These are the activations of a small neural network, seen along a few directions. Each row is one input.
Each table varies a few parts of the input and shows all the possible inputs, shuffled.
Descriptions start from the smaller parts, as in this example, which fits no table here: one of 8 places around a ring, together with either a single point or one of 9 places along a line or (one of 3 separate values, together with one of 6 places along a line).
Shared parts are said once, and a part with two or three values counts as separate values.

Table:
x1: [ 23 -10 -25 -30 -29   5  16  14 -12  -6   8]
x2: [-14  -8  12   4  -6  15 -48 -28 -17 -10  14]
x3: [ -4  -7  19 -17  -7   4 -13  -9  12  -6 -13]
x4: [ 24 -16   7 -34 -29  23  11   7 -15 -18   0]
x5: [  6 -26  19   7   7   8  -4   5  -3   4 -24]
x6: [  2 -17   6  21  21  -4  26  -1   5   8   9]
x7: [ 26  30 -12 -16 -16  13  21  24 -24 -13   4]
x8: [ -1 -26   4  -1  -3 -22  27  25   8  20 -20]
x9: [  7 -21  -6  11   4 -15   3  14   2  16  -8]
x10: [ -2   1  -8  -2 -10 -19 -25 -12  23  -1   9]
x11: [ -4  13   7  12   6  -9  36  26  -9  15 -37]
x12: [ 22  -4 -14 -21   1  18  30  12  -7 -17  28]
x13: [ -9   3  -6  -5  16   0  11 -12  18  -4  11]
x14: [ -6  -1   7  -6  -7  11 -30 -22  18  -9  -9]
x15: [ -9   8  -9   7  15   2  -6 -23  25  -8  20]
x16: [ -6 -20   5   7  21  -2  45  13  10  13 -11]
x17: [  7  17   6  25  12  -7  11  17 -13  12 -19]
x18: [-12  -3 -16   7  -2  -5 -47 -15 -13   2  28]
x19: [ -6  42  -6  12  -2  -5 -17 -11   8  -4  -6]
x20: [ -4  37   5   1  -2 -11   1   2   1  -2  -9]
x21: [ -3  -2  -6 -13 -10 -19  -6   0  16   5   3]
x22: [-14  35  -1  23  -2   0 -34 -17 -27  -3  20]
x23: [-16   2  -9  17  23  11 -29 -24  -9  -7  44]
x24: [ -5 -29  20  -5  -1   7  21  15   3  11 -40]
Question: The inputs of x8 and x16 match in every part but one. If x21 is changed in the same way as x8 into x16, which row does it become?
Answer: x13
Question: What is each input in this table made of?
Answer: one of 4 separate values, together with either a single point or one of 5 places along a line
Question: Change only the choice among 4 separate values in x12. List by row number the other rows that result.
Answer: x1, x4, x7

Table:
x25: [-22  15  19  20   2  -7 -26  -8  22   0  -8]
x26: [  8  -9 -25 -16 -20  19 -12 -13 -16 -16  30]
x27: [  3  -6   5 -18 -21  -1 -29 -15   3 -15  14]
x28: [  4  26 -15 -24 -24   6 -15  -1 -11  -3  12]
x29: [ -3  23  -4  29  20  -1   4  -4 -11   1  13]
x30: [  1  13 -21 -12 -12  16  -2  -6 -22   1  30]
x31: [  2  -3  -4 -23   2 -18  41  13  31  -1 -20]
x32: [ -2 -35  -4  -5   1  10 -24 -26   6  -4  18]
x33: [  1 -16   1 -11  -9   8 -14 -19  -9 -11  33]
x34: [ -8 -22  -4  12  17 -24  39  22  17  25  -8]
x35: [  4  34 -12 -13 -13   5  -9   8 -18 -16   6]
x36: [  0 -15 -10 -11  15 -10  55   8  19   4  -5]
x37: [ -5  -7   0   1   5 -33  25  26  27  21 -23]
x38: [ 37  -7  -3 -16 -20  -5  33  29   6  -2 -15]
x39: [  0 -21   0 -23 -11   3 -37 -21  18  -9   3]
x40: [  1  20 -18   2   0  13   5   3 -30 -12  20]
x41: [-11  20   8  31  21  -8  -3 -20   1  12   7]
x42: [ -8  35  13  15   9 -16 -17 -14  12   8  -6]
x43: [-12  -9   8  -8  10  -1 -30  -7  15  -6   1]
x44: [ 11   4 -19 -27 -32   9 -24  -9  -6 -19  12]
x45: [-24   3  13  33  15   1 -13 -12  11   5   7]
x46: [  1  38  -1  13   9  -9 -10   2  -1  -2  -2]
x47: [-15 -20   4  -1  22   9 -16 -12   4  -4  21]
x48: [  0  30 -14  14   6   5   7  -3 -21  -5  19]
x49: [-15 -19   2  25  23   3 -16 -26  14   6   1]
x50: [ -8 -18  23  17  -2 -16 -10  19 -18  23 -49]
x51: [ 34 -20  -7  -4  -9   3  46  25  -4   2   2]
x52: [ 22 -26  22 -18  -3  31  50  31 -17   0 -25]
x53: [  3  40  -7   7  -7  -6  -6   0 -11  -9   0]
x54: [-12 -33  19  28  10  -7   4  14 -28  27 -33]
x55: [ 26 -11  26 -28 -14  22  37  36  -8  -3 -42]
x56: [-12  -4   5  10  10  -3 -32 -19  27   3 -14]
Question: The inputs of x52 and x55 match in every part but one. If x36 is changed in the same way as x52 into x55, which row does it become?
Answer: x31
Question: What is each input in this table made of?
Answer: one of 2 separate values, together with either a single point or one of 4 places along a line or one of 11 places around a ring
Question: A walk changes only the place on the ring of 11. It starts at x25 and steps to x42. List the rest of the walk in order.
Answer: x46, x53, x35, x28, x44, x27, x39, x43, x56

Table:
x57: [-18  28  21   7 -10  -5 -43 -11 -12  -6   7]
x58: [-18  10  -5  38  26   0 -34 -35  -1   2  28]
x59: [-12 -36  21 -14   3  -1  23  17   2   9  -6]
x60: [-11  26  -4   4 -20  11 -43 -15 -25  -2  -2]
x61: [-26  32  18  18  13   3 -47 -16   8   0 -14]
x62: [ -1   1  14  22  13  -9  27  20  26  10 -28]
x63: [  7 -40  -2 -29   1  17  18  25  -9  -2  -4]
x64: [-25  20   5  35  34   7 -29 -39  19   1  26]
x65: [  6  14 -15   0  -5  -8  47  23 -19  16 -15]
x66: [  6 -18  26  11  16  -6  11  -1  27  13 -33]
x67: [  0  17   8  -1   5 -21  47  27  -8  15  -6]
x68: [  7  -4  14  10  -8 -16  31  26   5   6  -8]
x69: [ 34 -26   4 -17  -8   5   9  14  -6  -4 -10]
x70: [ 21  14 -16 -14   5  -3  42  36 -19   4  -6]
x71: [  2  19 -19  -6  -7  26 -19 -37 -14 -37  51]
x72: [  1   8 -20   6   6  17 -30 -24 -22 -22  50]
x73: [-18  -2 -13  14  11 -19 -43 -24  19   9  11]
x74: [-16  16   7  21   9   2 -26 -33  -2  -3  49]
x75: [ 20  25 -13 -28  -7   5  54  24  -9 -10  -6]
x76: [  8 -30   1 -42 -11  25  29  11   0 -15  -6]
x77: [ -9   1 -27  -3 -16  -4 -36 -28   7   7  21]
x78: [ 15 -22  28  -2  -6 -12  14   5   6   9 -13]
x79: [  3  26  -4 -12 -12  17 -49  -1 -26 -14  10]
x80: [  7  -9   4  25   6 -16  23  24   6  12 -25]
x81: [-12   9 -21  23  -1  12 -24 -39 -21  -9  36]
x82: [ 20 -25   5  -2 -17   1  15   0  -5   9 -21]
x83: [-22   1  -3  -3  -4 -26 -34 -22  14  -5  25]
x84: [-20 -32  21   0  26   4  19  10  24  14 -27]
x85: [  5  12 -24 -33 -23  10 -31 -27  16 -19  35]
x86: [ -5  22   7  12  28 -16  43  21  14  19 -27]
x87: [ 12  -7  -8  10 -19  -2  32  21  -6   7 -16]
x88: [  2  11  -3  14  20 -22  39  25  -7  21 -24]
x89: [ 26  -6  -9  -4 -10   3  26  36  -6  -6  -5]
x90: [ 28   4  -7 -18 -22  10  37  23   4 -18  -7]
x91: [ 34 -16   6 -30 -20  13  20   2   4 -17 -11]
x92: [  3  37  -2 -24 -25  24 -38 -14 -17 -28  11]
x93: [ 13 -27  18  13   8 -13   7   4   7  13 -29]
x94: [-33   6  -5  11  19 -20 -36 -27  35  -3   4]
x95: [-19  22   8  21   5  -4 -51 -11 -12   1 -11]
x96: [-14 -42  11   1  18  -2  16  15   3  15 -23]
x97: [  4   1 -28 -19  -9   1 -42 -13   6  -6  35]
x98: [ -6 -39  -2 -14  -8  13  23  11  -9  11 -15]
Question: The inputs of x57 and x61 match in every part but one. If x67 is changed in the same way as x57 into x61, which row does it become?
Answer: x86
Question: The inputs of x91 and x78 match in every part but one. If x71 is changed in the same way as x91 into x78, which row does it become?
Answer: x74
Question: What is each input in this table made of?
Answer: one of 6 places along a line, together with either one of 3 separate values or one of 4 places along a line
Question: Which other rows agree with x65 in the place on the line of 6? List them by row number.
Answer: x60, x77, x81, x82, x87, x98
Question: Change only the choice among 3 separate values in x73. List by row number the other rows that result.
Answer: x58, x95
